Each row below holds a small network's activations on one input, seen along a few directions.
In each table, some parts of the input vary, and every possible input appears once, in random order.
Descriptions start from the smaller parts, as in this example, which fits no table here: one of 6 places along a line, together with either a single point or one of 11 places along a line or (one of 3 separate values, together with one of 8 places around a ring).
Shared parts are said once, and a part with two or three values counts as separate values.

Rows:
row 1: 1.99,-0.40,1.99,-0.58,-0.35,-0.09,-0.31,2.75,-0.87,-2.34,1.85,-0.34,0.61
row 2: 0.98,-0.44,-0.89,-0.64,1.54,-0.06,1.04,0.31,-0.18,-0.96,-0.41,1.72,-0.36
row 3: 0.06,1.59,-0.39,5.03,-0.80,5.51,-2.21,-5.84,0.93,0.68,-0.37,-0.76,-2.86
row 4: -1.78,1.80,-0.47,5.65,-3.15,3.68,-0.80,-6.60,0.68,0.10,0.18,0.62,-2.30
row 5: 2.38,0.41,2.10,-0.44,-0.01,1.01,-0.32,3.93,0.24,-1.07,0.84,-1.48,0.33
row 6: 0.86,-3.06,0.86,-0.45,0.67,-1.07,-0.77,1.34,0.01,1.16,1.35,0.48,1.47
row 7: -0.91,2.70,-0.66,-1.63,1.57,-1.25,0.73,-0.50,-0.44,-0.33,-0.60,1.85,-0.11
row 8: 0.98,-1.47,0.86,-1.08,0.45,0.80,-0.88,2.30,-0.22,2.84,-0.40,0.53,-0.74
row 9: 0.38,-0.51,0.23,-1.52,1.80,1.32,0.58,2.39,-0.03,1.68,-0.01,0.25,-0.39
row 10: 1.38,0.37,-0.71,-0.71,1.92,1.21,0.90,1.50,1.05,0.29,-1.44,0.54,-0.54
row 11: 0.65,-2.25,0.62,-1.19,0.12,-0.33,-0.85,1.24,-1.26,1.68,0.55,1.66,-0.46
row 12: -0.35,0.90,-0.43,5.33,-0.93,4.21,-2.01,-6.74,-0.22,-0.44,0.40,0.31,-2.91
row 13: 2.30,-0.72,1.08,0.05,0.15,0.39,-0.61,3.67,-0.15,0.96,0.89,-1.39,1.23
row 14: 0.41,0.39,1.96,-0.54,-2.58,-0.61,0.87,2.98,0.01,-1.82,1.63,-0.21,1.38
row 15: -0.28,1.55,-0.48,-0.73,2.76,0.55,0.48,-0.72,-1.29,-2.14,-2.97,1.64,0.67
row 16: -0.33,0.96,-1.63,-0.66,0.52,-1.28,0.43,0.70,0.90,-0.78,0.21,1.81,-0.38
row 17: 0.24,-1.56,-1.03,1.04,-0.22,0.13,-0.43,-4.31,1.07,-0.40,-1.71,-7.19,-1.62
row 18: -1.16,2.20,0.01,-1.45,0.37,-0.62,2.61,-0.67,-0.68,-0.03,-1.48,1.87,0.60
row 19: 0.20,2.28,-0.35,-0.74,3.08,1.80,0.28,0.47,-0.11,-0.95,-3.95,0.48,0.56
row 20: -1.65,2.98,-1.21,-0.78,1.76,-0.68,-0.04,-0.40,-0.21,-1.92,-2.37,1.76,0.54
row 21: -0.58,-2.23,0.81,-0.25,-1.57,-1.67,0.44,1.56,0.89,1.66,1.12,0.60,2.20
row 22: -0.43,-1.72,0.13,-0.53,-0.32,-2.33,-1.41,1.71,1.11,1.40,1.91,0.53,1.46
row 23: 1.95,-1.59,0.84,0.01,-0.19,-0.77,-0.55,2.48,-1.28,-0.30,1.91,-0.21,1.57
row 24: -0.14,-2.17,-1.07,1.15,-0.39,-1.04,-0.27,-5.26,0.01,-1.47,-0.94,-6.14,-1.61
row 25: -0.63,-0.88,-0.11,-1.28,-0.86,-1.58,-1.45,1.59,-0.19,1.93,1.15,1.74,-0.46
row 26: 1.20,-2.25,1.08,-0.29,0.99,0.08,-0.82,2.48,1.07,2.35,0.36,-0.67,1.14
row 27: -1.70,-1.28,-1.11,1.32,-2.53,-1.65,1.03,-5.11,0.87,-0.97,-1.24,-6.01,-0.98
row 28: -1.44,-0.43,0.03,-1.32,-0.73,-0.51,1.89,1.56,-0.31,1.02,0.72,1.51,0.54
row 29: 0.95,2.01,0.16,-1.63,2.84,1.27,1.06,0.36,-0.27,0.72,-2.18,0.56,-0.07
row 30: 0.63,0.91,1.23,-0.76,-1.36,-1.22,-0.99,3.11,0.25,-2.10,2.46,-0.24,0.67
row 31: -1.64,2.32,-1.13,5.38,-1.90,3.02,-2.62,-6.43,0.88,-0.20,0.97,0.50,-3.04
row 32: -0.78,-1.40,0.58,-1.02,-2.08,-0.93,0.40,1.43,-0.36,2.18,0.34,1.79,0.28
row 33: 0.01,-1.29,0.07,-1.51,1.50,0.08,0.67,1.33,-1.18,0.51,0.94,1.38,-0.19
row 34: -1.28,0.10,-0.65,-1.57,0.52,-1.16,0.08,1.70,-0.12,0.77,1.54,1.47,-0.21
row 35: 0.44,1.28,0.10,-1.58,2.54,-0.01,1.28,-0.81,-1.53,-0.51,-1.18,1.75,-0.02
row 36: -0.54,0.44,-0.96,-0.46,-0.69,-0.64,2.28,0.53,0.68,-0.49,-0.65,1.84,0.34
row 37: 0.60,-0.33,0.04,-0.18,-1.22,-1.93,-1.23,2.79,-0.12,-0.06,2.52,-0.16,1.67
row 38: 0.37,-0.84,0.79,0.02,-2.45,-1.30,0.60,2.68,-0.36,0.23,1.67,-0.11,2.38
row 39: -1.89,2.47,-0.54,-0.57,0.55,-0.07,1.84,-0.58,-0.47,-1.63,-3.23,1.79,1.26
row 40: -1.45,-0.81,-1.77,1.13,-1.32,-2.27,-0.91,-4.94,1.18,-1.26,-0.40,-6.07,-1.66
- Changing only one part turns row 6 into row 21. The same change can be made to row 2. Which row results? => row 36
- Changing only one part turns row 11 into row 32. The same change can be made to row 24. Which row results? => row 27
- Describe the family of inputs behind these rows. => one of 4 places along a line, together with either one of 2 separate values or one of 8 places along a line
- Which other rows does row 29 become when the place on the line of 8 takes its other values? List them by row number. => row 5, row 8, row 9, row 10, row 13, row 19, row 26
- Which other rows agree with row 30 in the place on the line of 4? List them by row number. => row 7, row 16, row 20, row 22, row 25, row 31, row 34, row 37, row 40

Rows:
row 41: -2.24,2.45,-1.30,4.11,-2.06,2.74,0.65,-7.25,0.82,-1.11,-2.49,-1.63,-1.89
row 42: 0.08,0.34,0.66,-0.24,-0.33,0.43,0.00,1.55,-0.33,0.64,1.22,2.28,-0.14
row 43: 0.38,-2.22,0.09,-0.14,-1.19,-1.45,0.17,2.05,0.40,1.27,1.58,-0.83,1.03
row 44: 0.19,-0.26,-1.08,3.56,0.97,3.82,-1.80,-6.40,0.47,0.96,-1.65,-2.60,-3.30
row 45: 1.16,0.00,0.75,0.61,0.04,0.86,-0.69,2.22,-0.44,-0.60,0.76,2.29,0.66
row 46: -1.47,0.50,-1.67,3.77,-2.13,0.03,-1.90,-7.10,0.65,-2.15,0.67,-3.93,-2.63
row 47: -0.77,-0.33,0.07,-0.40,-0.76,-0.75,-0.32,0.68,-0.33,1.40,1.13,2.84,0.58
row 48: 0.88,1.19,0.41,-1.18,1.99,0.21,0.51,1.59,-0.92,-1.24,-0.58,1.11,1.35
row 49: 0.18,-1.82,-0.12,-2.26,0.43,-2.14,0.82,1.60,0.36,-0.03,-0.68,-1.53,1.37
row 50: 0.02,0.93,-0.36,-1.94,1.37,-0.29,1.33,1.33,-0.43,-0.37,-0.63,1.59,-0.14
row 51: -0.94,0.32,-0.43,-1.78,1.10,-1.47,0.83,0.55,-0.58,0.58,-0.90,2.05,0.57
row 52: 0.98,-1.58,1.28,-0.50,-1.19,-0.27,0.04,2.26,-0.26,0.50,1.57,-0.80,0.58
row 53: 0.57,-0.85,0.95,-1.98,0.70,-1.17,1.11,2.04,-0.46,-0.60,-0.41,-1.63,0.85
row 54: 0.27,1.08,-0.06,-1.70,1.42,-0.56,0.14,2.29,0.37,-0.17,-0.66,-0.08,0.58
row 55: 0.71,0.27,0.80,0.06,-0.35,0.00,-0.87,2.59,0.67,0.92,1.07,0.88,0.51
- Describe the family of inputs behind these rows. => either one of 3 separate values or (one of 2 separate values, together with one of 6 places along a line)
- Which other rows does row 47 become when the choice among 2 separate values takes its other values? List them by row number. => row 51

Rows:
row 56: 1.79,1.20,1.91,-2.37,1.93,0.45,0.92,7.30,-0.77,-0.21,-0.23,5.24,3.24
row 57: -0.45,-0.35,-0.81,3.85,-2.58,0.81,-1.40,-4.43,1.96,1.54,0.82,-4.55,-1.58
row 58: -0.85,1.78,0.02,2.53,0.04,3.22,0.18,-6.53,-0.53,-1.06,-1.76,1.64,-1.99
row 59: 0.57,-1.97,-0.78,-2.58,1.40,-3.29,1.47,-0.47,0.15,-1.75,-2.37,-7.10,0.70
row 60: -1.93,1.77,-1.29,2.82,-0.89,3.94,0.21,-5.03,0.18,0.00,-3.19,0.83,-2.58
row 61: -1.36,3.14,-1.62,2.76,-0.50,2.86,-1.08,-4.86,1.33,0.16,-2.84,0.28,-2.46
row 62: 2.18,0.03,1.25,-3.45,3.83,1.12,-0.16,6.45,-1.21,2.12,0.29,5.34,0.56
row 63: -1.90,3.80,-1.58,3.13,1.31,2.48,-1.00,-5.67,0.64,-0.84,-0.75,0.29,-1.83
row 64: -0.84,-1.98,-0.07,3.44,-3.16,1.93,-0.40,-4.73,1.44,0.79,0.31,-3.60,-2.16
row 65: 3.01,-3.61,1.93,-2.72,1.06,-0.80,-1.36,7.14,-0.61,2.93,3.25,0.66,1.13
row 66: -1.24,-0.16,-0.82,3.70,-1.95,0.37,-2.98,-4.80,1.23,-0.45,1.37,-4.07,-1.85
row 67: -0.32,-3.72,0.32,-4.21,-0.58,-5.28,0.86,5.93,-0.22,2.22,2.27,1.17,3.11
row 68: 1.03,-1.20,1.92,-3.59,-2.03,-3.61,1.10,7.67,-0.51,-0.21,3.42,0.25,2.81
row 69: -0.23,1.76,-1.46,-3.37,4.09,-1.30,2.66,-1.07,-0.45,-2.61,-5.27,-2.44,0.19
row 70: -1.17,-0.10,-0.36,-4.92,2.23,-3.43,2.08,5.27,-0.81,1.41,-0.74,5.88,2.55
row 71: -0.05,-0.95,-1.20,4.32,-1.79,0.29,-1.24,-5.43,0.00,-1.03,2.40,-3.61,-1.72
row 72: 2.63,-2.44,2.58,-1.67,-0.86,-1.44,-0.28,7.99,-0.16,0.60,2.76,0.54,3.84
row 73: -0.37,-1.92,0.39,3.58,-3.03,1.05,-1.51,-5.52,-0.56,-0.09,0.53,-3.11,-1.58
row 74: -0.65,2.53,-1.58,3.02,0.67,2.41,-0.38,-6.22,0.03,-2.51,-0.64,1.38,-2.60
row 75: 0.16,2.41,1.25,-4.27,0.79,-1.78,2.32,7.00,-1.11,-1.02,0.38,4.98,2.22
- Describe the family of inputs behind these rows. => one of 2 separate values, together with either a single point or one of 4 places along a line or one of 5 places around a ring
- Changing only the choice among 2 separate values turns row 72 into row 56. The same change can be made to row 65. Which row results? => row 62
- Which other rows does row 57 become when the place on the ring of 5 takes its other values? List them by row number. => row 64, row 66, row 71, row 73
- Which other rows does row 70 become when the choice among 2 separate values takes its other values? List them by row number. => row 67
